Each row below holds a small network's activations on one input, seen along a few directions.
In each table, some parts of the input vary, and every possible input appears once, in random order.
Descriptions start from the smaller parts, as in this example, which fits no table here: one of 2 separate values, together with either a single point or one of 11 places around a ring or (one of 5 places around a ring, together with one of 6 places along a line).
Shared parts are said once, and a part with two or three values counts as separate values.
In the rows, zero is written as 128.

Other details of the inputs vary at random and push rows far along two fixed directions, the same in every table; ignore that.

Table:
row 1: [117 138 167 160 108 135 129  91 168  92 119]
row 2: [160 162 103 152 129 142 118  90 175  69 134]
row 3: [176 172  88 141 114 109 103 106 171  92 102]
row 4: [137 129  95 146 157 102 117 171  86 150 132]
row 5: [148 157  85 114 130 100 106 111 188  77 107]
row 6: [137 111 105 137 151 103  95 148  96 155 143]
row 7: [ 51  94 213 100  93 154 121 113  96 126 103]
row 8: [138 125 105 127 144 101 111 167  96 151 131]
row 9: [119 126  87 117 176 117 126 166 100 150 138]
row 10: [170 103 122 149 144 130 132 140 102 176 154]
row 11: [125 127 114 160 134 136 102 144  95 140 128]
row 12: [145 130  91 123 143 135 118 166  94 161 124]
row 13: [120 108 108 122 159 140 166 136 115 156 172]
row 14: [146 119 140 122 127 130 135 145  81 157 125]
row 15: [157 103 112 135 137 116 150 138 100 171 170]
row 16: [172 155 107 136 121 132 111  82 178  79 131]
row 17: [154 160  80 133 130 138  95 103 183  87 124]
row 18: [135 164  82 135 143 143 104  96 186  78 123]
row 19: [ 95 132 160 115  99 129 146  85 182  90 133]
row 20: [147 175  76 128 141 133 119 110 180  84 110]
row 21: [149 165  80 118 140 105 108 118 186  81 118]
row 22: [119 145 168 122  84  99 154  90 171  97 111]
row 23: [109 111 127 117 160 164 136 136  95 145 148]
row 24: [154 115 110 105 138 144 140 150  95 152 129]
row 25: [ 49 124 215 121  73 125 107 133  92 128  74]
row 26: [ 72 152 164 146 103 106  89  86 177  54  97]
row 27: [132 145 179 136  90 114 136  91 173 101  95]
row 28: [148 105 122 132 149 149 138 142 117 165 154]
row 29: [139 110  94 126 139 141 102 149  98 156 132]
row 30: [145 122  95 118 133 131 116 159  95 157 114]
row 31: [141 112 111 117 151 158 127 142 100 150 153]
row 32: [ 94 147 149 110 115 124 172  97 176  93 123]
row 33: [ 48 113 210 117  96  92 105 133  91 132  83]
row 34: [152 118 121 123 124 113 165 153 106 163 153]
row 35: [142 136 102 153 137 126 118 163  84 151 119]
row 36: [ 63 112 232 143  90 130 147 129  99 139  92]
row 37: [147 133 134 120 122 136 134 139 108 133 126]
row 38: [ 37 117 214  99 110 153 147 122  96 122  95]
row 39: [129 156  75 127 163 120 103 103 189  76 137]
row 40: [144 120 103 142 134 135  98 153  93 156 138]
row 41: [109  98 114 115 147 118 100 151  98 150 135]
row 42: [159 106 128 145 138 138 132 144 110 166 154]
row 43: [159 112 110 130 145 148 122 147  89 155 157]
row 44: [147 119 113 127 163 144 163 154 112 168 143]
row 45: [143 153  80 125 146 115  94 107 189  80 134]
row 46: [160 167 106 145 114 108 161  99 189  82 133]
row 47: [ 92 141 153 129 107 106  87 100 167  78 110]
row 48: [ 93 136 166 130 123 149 138  83 184  90 119]
row 49: [ 59  99 232 107  81 134 145 121 114 140  83]
row 50: [166 118 131 137 131 128 147 155 108 168 137]
row 51: [154  96 119 128 142 144 136 140 115 166 147]
row 52: [170 149  92 111 115 112 161 100 195  94 133]
row 53: [ 54 109 208 133  84 127  92 118  89 136  90]
row 54: [163 137  90 119 121 123 146  88 197  92 150]
row 55: [155 117 124 124 142 139 152 153 115 167 136]
row 56: [152 105 111 132 136 125 151 146 104 166 175]
row 57: [ 52 114 217  96  93 148 137 126  95 127  92]
row 58: [140 116 115 111 135 124 171 152 113 163 152]
row 59: [137 110 116 150 140 126 155 141 101 155 168]
row 60: [157 129 109 141 147 140 142 158  80 150 138]
Description of these inputs: one of 2 separate values, together with one of 5 places along a line, together with one of 6 places along a line.
The inputs of row 43 and row 37 match in every part but the choice among 2 separate values. If row 39 is changed in the same way as row 43 into row 37, which row does it become?
Answer: row 9
The inputs of row 12 and row 17 match in every part but the choice among 2 separate values. If row 49 is changed in the same way as row 12 into row 17, which row does it become?
Answer: row 51
Change only the choice among 2 separate values in row 4. List by row number the other rows that result.
Answer: row 26

Table:
row 61: [ 40  85 182 116 142 134  99 160  68 146  96]
row 62: [ 74 145 201 100  79 127 143  95 173  92  87]
row 63: [198 130  65 152 163 140 140 142 145 154 181]
row 64: [190 147  51 131 159 110 151 119 179 114 169]
row 65: [ 79  94 200 127 102 110  98 137  86 159  86]
row 66: [ 84 108 164 135  95 117 123 162  52 163 108]
row 67: [202 160  62 151 150 108 115 155 126 116 144]
row 68: [164 111  78 131 161 119 151 169 123 170 178]
row 69: [122 164 164 130  89 136 137  52 210  50 107]
row 70: [219 145  67 136 152 153 145 136 150 141 155]
row 71: [ 62  95 208 133 106 143 145 122  97 148 131]
row 72: [ 71  94 142 113 132 141  87 143  58 154 143]
row 73: [ 73 172 133 133 127 128 103  96 173  72  85]
row 74: [103  94 158 102 131 131 159 166  59 191 134]
row 75: [158 107 109 142 152 145 151 138  98 165 161]
row 76: [ 78  95 175 111 122 124 158 138  85 160 129]
row 77: [151 120 126 138 151 109 102 158  75 161 132]
row 78: [210 125  66 139 162 150 149 147 116 161 162]
row 79: [121 175 141 139  61 107  97  64 227  46  70]
row 80: [188 148  69 119 147 119 155 114 167 108 147]
row 81: [101 174 127 111 104 135  79  76 220  20  85]
Describe the family of inputs behind these rows.
Answer: either one of 4 places along a line or one of 5 places around a ring or (one of 2 separate values, together with one of 6 places along a line)
Start at row 73 and move only the place on the line of 4, one step at a time. The first step leads to row 61. Which rows follow, in order?
Answer: row 81, row 72
Change only the place on the line of 6 in row 68. List by row number the other rows that result.
Answer: row 62, row 64, row 74, row 76, row 80

Table:
row 82: [212 146   6 130 177 128 107 143 157 133 158]
row 83: [194 132  72 129 155 142 153 151 110 159 162]
row 84: [ 92  80 165 118 132 136 144 159  50 189 152]
row 85: [ 94  77 177 130 133 149 144 159  56 192 137]
row 86: [119 160 155 126  88 136 126  58 211  48 107]
row 87: [ 66 114 207 135  83 108  81 141  74 142  77]
row 88: [ 64 137 157 124 121 119  96 121 119 103  91]
row 89: [205 134  46 130 162 118 153 146 135 146 174]
row 90: [ 61 181 170 138  79 117  78  61 212  11  71]
row 91: [198 153  75 137 143 121 151 118 180 113 141]
row 92: [214 152  10 127 190 125  98 150 150 121 153]
row 93: [101  90 174 124 133 148 156 168  54 198 135]
row 94: [123 166 154 119  82 118 142  68 212  51  98]
row 95: [ 86 115 184 128 109 129 135 105 140 118 122]
row 96: [ 93  84 169 123 135 125 155 170  60 196 143]
Describe the family of inputs behind these rows.
Answer: either a single point or one of 4 places along a line or (one of 2 separate values, together with one of 5 places around a ring)
Change only the choice among 2 separate values in row 93. List by row number the other rows that result.
Answer: row 83

Table:
row 97: [ 96  77 149 116 151 160 186 163  82 173 149]
row 98: [ 88 146 167 153  96 122  79  81 168  67  85]
row 99: [192 151  29 149 192 105 118 144 147 121 168]
row 100: [ 70 149 168 132  73 125  77  83 161  82  69]
row 101: [ 89  61 171  91 128 159 144 138  87 183 174]
row 102: [156  97 158 145  97 122 169 155  51 176 164]
row 103: [ 54 108 167 118  96 102 108 154  82 158 102]
row 104: [187 129 131 168 132 143 176 176  88 199 147]
row 105: [182 176  56 119 163 116 117 124 185  76 138]
row 106: [243 118  88 129 136 101 149 137 138 171 131]
row 107: [138 177 114 119  96 139  90  84 202  44  83]
row 108: [ 32 127 217 136  98 135  88  89 132  77  80]
row 109: [125 182 120 105  98 106 110  91 211  45  91]
row 110: [177 109  66 125 185 143 166 147 136 178 199]
row 111: [187 159  49 117 165 141 183  94 171 108 159]
row 112: [ 91 104 154 117 145 159 105 166  51 163 118]
row 113: [ 71 105 172 138 125  98 108 150  82 153 120]
Describe the family of inputs behind these rows.
Answer: either one of 3 separate values or one of 4 places along a line or (one of 2 separate values, together with one of 5 places around a ring)
Change only the choice among 2 separate values in row 103. List by row number the other rows that result.
Answer: row 100
Which other rows belong to the same alternative as row 101? List them by row number.
Answer: row 97, row 110, row 111
